These are the activations of a small neural network, seen along a few directions. Each row is one input.
In each table, some parts of the input vary, and every possible input appears once, in random order.
Descriptions start from the smaller parts, as in this example, which fits no table here: one of 2 separate values, together with either a single point or one of 11 places around a ring or (one of 4 places along a line, together with one of 5 places around a ring).
Shared parts are said once, and a part with two or three values counts as separate values.

Other details of the inputs shift rows strongly along three fixed directions, in all tables alike. That doesn't count.

Table:
r1:  248  421   28  310 -466 -188   80  495  222  390   50  -67
r2:   54  730 -225  -88 -528 -521 -355 -140 -312  -87 -152   33
r3:  258  331   67  189 -586 -157   68   68  -62  108 -240 -256
r4:  572   70  -96  329   36  443 -344  217  133  125 -195 -464
r5:  -61 -100 -171 -292  392  489  -74   16 -283 -363  239   41
r6: -453 -230  154   71   20 -131  193 -248  -12  163  258 -104
r7: -706   55 -107 -154  187  -33   83  -27 -105  -15  399  237
r8:  703   35  -76 -228  179  224  -19  350  328  -81 -181 -231
r9:  103  249 -269 -299 -366 -321 -188  149 -365  128 -287   79
r10: -536 -496   78  434  179  201  445 -108  370   66  186  212
r11:    9 -113  -46  182  241  953   64 -267  335 -318  175 -135
r12: -571  254 -306  -92  -53 -504  185 -627 -309 -446   54  323
r13: -547 -317  131  412   22 -181  330 -121   19   56   38   84
r14:  716 -166 -222 -155  -12  208 -224   68   63  113 -147 -234
r15:   51  119 -349 -278  583  203 -132 -601 -154 -324  322 -186
r16:  256 -130  285   -8 -340  -84  332  373  532  218 -278 -173
r17:  265 -354  138  241 -276 -103   27  402  312  622  -11  -93
r18: -214  128 -354 -466  488  330 -131 -581 -575 -516    1 -186
r19: -398  630  377  -93  -64 -176 -156 -768 -460 -218   63  792
r20:  480 -325   25   -6  553  603 -246  333  480   23 -164 -292
r21:  479   73  529  -42 -453  -81  235  229 -220  650 -411  613
r22: -653 -575  439   43  -39   92    7   63  474  -30  -67    9
r23:  218  328  146  199 -559 -142    2  405   -1   56   54   11
r24:  563  416 -319 -373  583   53 -265   36   36 -335  -10 -296
r25:  325  200  -64 -188 -342 -471  -52  103 -266    5  127   -8
r26:  486 -355  -78   27  484  829  -71  535   80   62  123 -240
r27: -554  105  195 -270  134 -269  -65 -107   -8 -487  289  203
r28:  197 -455   97  406 -321  -25  409  189  148  168 -332 -100
r29: -640 -246  151   43   29   67  267    3 -135  224   93  -40
r30:  320  -24   86  -20 -618 -480  221   80  -83  368 -213 -245
r31:   -2  -76  -91  121  306  912  -71  -55  307 -315  335  -40
r32: -536  128  272  398 -156   19   30  196  133   13  438  148
r33: -455 -241  150  383    3 -237  219  235   49    7  287  305
r34:  521  175 -196 -297  550   24 -500  -52  -71 -284 -302 -491
r35: -805 -669  212  158  140  382   44  127  137  231  139   49
r36:  119  114  135  380 -274  206  214  232  359  311   35 -152
r37: -555 -207    2  -11   74 -262 -162 -333  -66   52  219  -11
r38:  219   43 -123 -164 -409 -486 -211 -107 -223  136 -199 -189
r39:  246   58   86 -148  668  395 -133 -672 -412 -421  -91  625
r40:  734 -302 -269  284  450  565  137  453  313  114  -37 -166
r41: -415 -203   43  -84 -122  -66  178 -136  178    3  436  221
r42:  237  142  210   15 -301 -465  242  405  354  355 -265 -184
r43:  612  180 -194  215  139  523 -383  201  148   61 -103 -307
r44: -445 -252   19  190 -165 -130  323   71  155  -45  175  397
r45:  572  283 -141 -300  562   34 -198 -138 -113 -304 -261 -579
r46:  213  198 -242  160 -161 -640 -171   61 -279  117 -369 -115
r47:  -53  266 -101 -348  817  158 -326 -175 -100 -609  293 -120
r48: -587 -177   78  -78 -279   54  363  -34   63  117   47  201
r49: -415 -555  202  340  -50  138  309  215  194 -106  231  358
r50: -117  152 -453 -495  522  429 -132 -323 -316 -519  273   56
r51:   53  648 -315 -311 -225 -653   40  -49 -475  145 -150  -41
r52:  660 -481 -198  356  381  560  -26  385  278  179 -224 -150
r53: -455 -464  186  194   68  139  290  125  427  311  532  120
r54:  260 -251   13  305 -579 -434   92  340   47  311 -498  -52
r55: -527 -564  202   82  -71  289  377 -270  360   66  349  139
r56: -723  599  -31   71  -67 -338 -104 -566 -353 -279  219  -35
r57:  211   32  172 -125 -460 -468  -42  391  252  225 -369  -17
r58: -696  309   96 -380   19 -555    7 -538 -208 -459  -18  -30
r59:  -14  388 -284 -365 -429 -649 -273  -48 -591   31 -360  -76
r60:  209   14 -234  112 -274 -350  -46   87 -109   40 -307  155
r61:  368   92   44   63 -241 -405   13  371  -82  309  151 -109
r62:  850  331  213 -458  546  257 -296 -367 -190 -241 -364  229
r63:  -43  535 -334 -311 -228 -656 -303   60 -526  177 -187   40
r64:  -55  -24 -104  117  152  573 -366 -311   33 -376   16 -219
r65: -154 -479  726  100    6  306  235 -300  146  323  151  750
Description of these inputs: one of 5 separate values, together with either a single point or (one of 2 separate values, together with one of 6 places around a ring).
Changing only the choice among 5 separate values turns r51 into r36. The same change can be made to r5. Which row results? -> r23
Which other rows does r44 become when the choice among 2 separate values takes its other values? List them by row number. -> r40
Start at r60 and move only the place on the ring of 6, one step at a time. The first step leads to r54. Which rows follow, in order? -> r28, r12, r44, r49
List by row number the other rows that have the choice among 5 separate values in common with r37. -> r6, r14, r15, r17, r25, r30, r38, r41, r53, r55, r61, r65
Which other rows does r17 become when the choice among 5 separate values takes its other values? List them by row number. -> r20, r43, r52, r63
